Each row below holds a small network's activations on one record, seen along a few directions.
Records have a field called M. Each example row is followed by its value.
The word absent means that the record has no M.
The largest differences between rows may come from other fields.
In the rows, 500 means zero.
Random noise pushes rows far along 23 fixed directions. That doesn't count. These rows show it; they differ only by the noise:
[528 500 403 556 639 416 418 570 522 469 317 550 562 543 440 271 662 300
 341 458 449 632 459 609 477 381 692 424 412 528 473 538 570 327 379 407]
[623 410 453 508 610 289 533 374 601 465 384 503 362 448 550 479 269 366
 337 542 285 313 496 639 342 307 545 390 377 679 639 487 576 367 553 502]
[374 812 297 868 517 500 487 452 384 331 561 381 494 378 367 474 289 386
 421 343 865 185 492 179 245  57 352 392 498 647 440 429 283 640 707 519]
[429 442 472 442 466 617 707 684 774 792 520 452 688 788 402 423 874 715
 506 436 574 469 369 656 492 510 553 319 492 556 736 382 472 395 527 493]
[349 496 440 469 537 437 536 216 521 791 646 513 190 470 314 511 583 541
 239 541 558 634 625 516 646 447 632 724 539 567 600 313 322 563 637 308]
[643 510 727 496 616 469 448 696 786 565 662 254 703 513 539 340 504 607
 294 503 510 560 542 600 431 487 492 434 507  98 304 694 621 686 331 732]
[497 467 446 742 390 182 538 552 506 555 508 556 756 341 647 492 394 418
 346 411 388 464 354 636 505 625 519 239 597 564 429 425 598 609 585 536]
[457 401 570 317 438 412 595 479 812 653 513 406 565 423 408 701 697 732
 610 545 357 528 547 646 633 486 503 511 489 531 661 704 588 416 371 537]
[640 786 419 687 583 500 425 343 458 521 465 363 512 415 431 591 513 472
 431 396 464 441 629 431 401 413 701 465 341 702 517 677 340 431 500 470]
[509 653 608 430 609 552 612 601 522 670 558 172 592 565 464 811 597 620
 739 410 563 565 517 356 637 723 532 652 529 325 398 723 700 764 142 458]
[719 339 506 363 400 513 477 564 162 349 437 492 330 536 457 450 519 568
 607 430 449 524 549 495 498 636 492 554 564 423 509 634 461 387 431 279]
[512 437 738 262 418 631 528 633 446 618 454 455 662 428 641 498 458 390
 428 496 536 641 720 431 488 725 427 633 228 318 719 548 596 511 400 606]
[349 434 465 473 512 625 601 530 498 580 302 625 496 520 264 330 578 417
 170 645 586 475 548 490 444 246 423 505 444 604 565 536 464 121 435 391]
[778 500 726 382 327 437 112 406 294 640 420 215 379 477 504 473 752 456
 478 596 266 808 711 675 463 715 487 729 382 422 780 453 469 321 822 487]
[470 354 668 593 695 610 468 545 374 518 541 410 572 601 453 395 408 615
 679 538 289 408 538 404 567 652 618 361 304 475 460 463 378 347 490 385]
[496 391 546 330 477 563 640 563 568 252 469 793 347 457 482 505 458 451
 468 597 594 629 456 421 475 603 501 576 527 505 471 644 391 472 406 513]
[613 341 594 244 603 545 547 390 580 342 420 597 443 484 502 566 288 363
 318 586 632 412 811 491 339 430 306 503 409 691 812 574 500 399 609 416]
[294 547 554 406 588 345 347 305 481 676 278 331 557 424 404 667 597 333
 635 583 217 544 455 374 544 472 389 599 542 491 543 530 560 625 365 710]
[695 630 346 597 222 494 520 503 419 386 517 490 482 472 735 562 293 408
 442 427 399 392 315 573 534 467 420 348 669 598 278 504 537 581 417 487]
[525 654 477 675 679 336 383 656 825 271 566 451 544 417 438 373 661 438
 596 507 522 737 279 524 513 353 725 486 460 505 361 521 442 584 521 544]
[548 362 647 566 525 328 205 487 576 603 431 295 623 538 434 499 591 433
 249 544 349 660 542 716 532 490 282 390 702 381 477 482 664 513 561 548]
[811 659 391 478 658 789 522 514 202 787 491 492 555 584 409 678 401 634
 393 437 279 501 546 416 503 615 668 692 506 701 457 542 340 520 299 459]
[502 439 658 536 669 512 610 490 387 579 501 425 860 578 259 416 192 581
 686 490 372 434 400 212 553 616 480 546 324 538 215 265 465 654 294 230]
[507 512 637 626 298 461 536 520 522 520 503 400 485 398 556 641 227 486
 498 421 405 465 449 443 443 531 431 511 219 428 460 453 596 521 429 587]
[512 445 360 573 443 672 505 705 326 467 502 587 552 568 324 488 620 632
 601 381 446 496 414 393 557 301 519 412 417 694 541 451 244 405 480 411]

[544 552 474 688 397 421 403 470 477 506 673 465 517 460 589 568 239 564
 403 415 736 464 446 610 400 711 329 602 868 271 259 353 744 726 664 545] : absent
[420 547 487 643 592 530 402 651 306 510 379 491 671 401 390 611 541 402
 465 589 454 593 575 423 621 445 485 550 484 540 304 703 664 367 319 427] : m9
[293 224 609 700 714 383 230 421 413 453 320 632 543 481 159 530 675 530
 383 553 355 695 624 553 590 561 507 395 569 480 401 676 496 214 463 418] : m3
[579 425 496 563  80 133 535 503 329 404 519 362 342 467 463 407 401 438
 516 459 663 495 316 563 430 445 245 602 604 391 397 201 711 631 745 214] : m7
[516 567 535 479 400 664 412 282 604 523 541 539 771 527 755 583 359 468
 606 527 275 429 500 534 647 717 445 266 557 744 498 367 350 529 569 564] : m2
[424 577 470 541 460 688 424 313 490 474 464 634 349 568 463 608 330 403
 371 533 535 501 535 425 454 458 422 597 506 529 329 467 472 498 439 584] : m6
[574 575 580 644 357 469 533 742 184 552 373 488 269 352 423 752 602 515
 450 679 545 736 424 510 481 709 466 854 514 465 542 602 690 251 593 446] : m10
[557 711 417 460 280 394 563 180 423 528 419 641 560 781 424 326 677 401
 496 587 567 289 588 450 219 424 580 427 370 477  55 621 521 625 496 556] : m2
[500 557 313 657 398 482 633 750 319 703 630 505 522 533 467 397 640 602
 463 502 498 400 434 530 539 252 651 490 359 568 423 407 503 475 588 425] : m4
[635 744 535 461 430 858 328 369 687 503 571 359 671 512 689 345 319 515
 545 308 427 588 380 464 558 608 527 504 491 459 525 262 240 565 402 632] : m3
[382 591 609 592 719 302 714 440 661 591 444 414 671 503 358 602 571 594
 527 576 644 344 429 401 317 672 473 420 660 465 491 648 553 613 518 599] : m10
[454 549 512 544 248 398 597 371 211 476 482 328 245 317 367 606 410 640
 773 268 386 490 379 241 620 566 596 662 356 346 372 588 362 570 215 336] : m1
[379 673 325 722 483 560 496 529 344 648 459 382 532 444 590 519 503 464
 505 428 527 330 454 519 525 458 563 445 558 548 526 479 594 346 523 485] : m1
[255 500 418 734 341 481 594 706 447 751 712 507 685 522 547 322 777 632
 365 306 626 517 471 538 651 551 671 253 518 243 340 521 444 630 445 564] : m9
[410 368 395 669 698 322 611 574 748 498 739 516 216 604 368 688 533 692
 507 564 390 404 333 563 604 151 586 361 570 626 373 494 441 702 546 534] : absent
[657 332 780 523 637 391 635 679 427 369 463 468 375 582 533 574 417 403
 344 651 390 507 479 380 372 593 413 300 354 577 629 585 344 570 611 546] : m4
[220 354 731 635 296 431 774 720 658 602 320 401 417 389 439 460 235 434
 377 481 436 496  48 389 412 465 285 509 257 317 647 202 601 362 368 640] : m7
[761 666 574 652 513 638 570 627 294 656 773 346 214 482 575 863 438 696
 358 553 440 510 670 449 528 599 650 640 386 538 449 725 380 619 558 559] : m6

Here are new rows. What is M for each?
[636 568 338 356 233 341 482 439 301 702 155 406 432 606 578 567 580 190
 351 372 394 385 511 601 232 238 348 548 302 584 769 424 772 497 471 644] : m3
[636 417 617 588 420 580 603 786 540 754 555 355 529 617 354 611 515 759
 508 388 552 726 303 641 528 797 529 724 468 403 600 250 694 413 490 302] : m9
[559 590 679 819 666 775 102 612 328 563 561 530 555 578 407 705 532 562
 340 367 484 696 847 414 311 618 633 572 141 246 326 767 471 513 463 914] : m3
[403 646 486 501 513 497 647 413 601 512 608 436 407 350 436 496 459 590
 599 540 720 522 504 441 579 615 638 730 543 464 465 517 527 443 494 286] : m9
[550 601 572 420 534 517 507 677 463 374 276 401 608 356 384 612 545 434
 651 396 663 629 381 285 328 536 315 681 490 546 857 483 449 525 510 587] : m10
[637 543 490 565 456 488 370 386 414 570 474 506 430 531 629 838 410 410
 362 507 262 624 412 575 592 713 397 468 778 657 440 476 477 696 504 610] : m6
[705 631 287 661 669 624 334 537 438 425 556 461 502 553 504 454 433 406
 248 446 600 500 587 620 528 289 534 449 686 683 392 498 530 423 530 292] : m9
[548 336 385 321 578 326 489 375 477 615 432 503 383 487 683 443 476 479
 578 275 220 398 542 646 520 453 679 425 371 417 756 463 578 577 356 614] : m10
[546 440 335 389 513 813 542 547 653 414 481 732 558 682 508 428 351 553
 547 264 617 504 395 560 472 507 542 524 500 525 488 329 529 451 271 446] : m6
